a =
133,130,127,118,141,116,115,121,117,149,128,132
116,142,111,123,112,116,137,129,119,155,135,118
131,121,137,133,136,116,125,126,131,117,125,131
128,128,130,128,128,116,130,129,125,129,128,130
125,129,130,130,129,116,132,129,127,129,128,130
120,139,116,124,117,116,135,129,123,148,132,120
137,122,139,140,133,116,116,138,145,119,140,122
What is the third smallest entry?
Answer: 115
The top entry of the column that holds the smallest entry: 127
The entry just right of the largest entry is 135
What is the entry directly above 124?
Answer: 130
The entry in the top-left corner: 133
What is the entry in the top-right corner?
Answer: 132
The 3rd largest entry is 148
The 2nd largest entry is 149
What is the fifth entry, reading row by row?
Answer: 141
What is the entry directly below the smallest entry?
Answer: 137
The smallest entry in the first column -> 116
What is the 4th entry, reading row by row?
Answer: 118
What is the last entry, reading row by row?
Answer: 122
The entry in the bottom-left corner: 137
What is the last entry of the largest entry's row?
Answer: 118
The 2nd-last entry, reading row by row: 140
The entry directly below 126 -> 129
The largest entry in the last row: 145
What is the entry just right of the smallest entry?
Answer: 123
What is the minimum?
Answer: 111
What is the entry just left of the largest entry?
Answer: 119
What is the entry directly below 136?
Answer: 128

Read these off the row that follows.
1) What is the entry just left of the centre entry?
2) What is the entry just right of the centre entry?
[143 116 126 143 134 106 124 120 119 140 139 119 141 135 118]
1) 124
2) 119

Read these off the array that follows.
1) Read off the top-right entry.
2) Read off the smallest entry in the first row.
3) Read off the smallest entry in the first column.
4) Read off the last entry, reading row by row.
5) Read off the smallest entry in the last column.
6) Read off the entry in the top-left corner.
7) Read off the largest entry in the first row.
8) Read off the entry directly below the smallest entry.
[[120 122 119 129 131 120 123 125 125 115 127]
 [121 110 120 134 123 132 117 120 129 119 119]
 [131 125 118 122 137 139 122 121 138 122 128]
 [115 122 126 157 139 149 118 135 129 124 125]
 [132 126 129 110 138 134 136 123 132 135 129]
 [119 117 146 130 146 134 133 126 140 131 129]
 [116 120 123 124 106 138 122 106  98 117 115]
 [122 146 115 130 132 133 135 123 128 136 135]]
1) 127
2) 115
3) 115
4) 135
5) 115
6) 120
7) 131
8) 128

Questions about the row below.
1) Which number is the first entry from the left?
2) Which number is the entry just left of 105?
3) Which number is the last entry?
[115 148 123 105]
1) 115
2) 123
3) 105

data =
[[139 129 128 131 119 128 124]
 [123 128 129 126 130 131 128]
 [117 125 129 126 136 129 131]
 [143 132 125 132 119 124 125]
 [116 125 129 125 136 129 131]
 [123 127 129 125 130 131 129]
 [129 126 129 129 126 128 128]
 [129 126 131 128 122 134 126]
 [105 123 132 120 142 135 134]
 [130 130 127 128 127 128 127]]
Rows and columns are numbered from 0.
Read off the entry in row 1 and column 1.
A: 128
The entry directly above the largest entry: 117
The entry just right of the smallest entry: 123
Read off the entry in row 0 and column 0.
A: 139
Read off the entry directly above the smallest entry.
A: 129
Read off the bottom-right entry.
A: 127
The entry directly below 143: 116
The entry in row 0 and column 1 -> 129
Read off the entry in row 0 and column 2.
A: 128
Read off the entry just right of the largest entry.
A: 132
Read off the entry at row 1, column 0.
A: 123
Read off the top-right entry.
A: 124
Read off the minimum.
A: 105
The entry at row 2, column 1: 125
Read off the entry in row 1 and column 2.
A: 129
Read off the entry at row 2, column 2.
A: 129
The entry in the bottom-left corner is 130
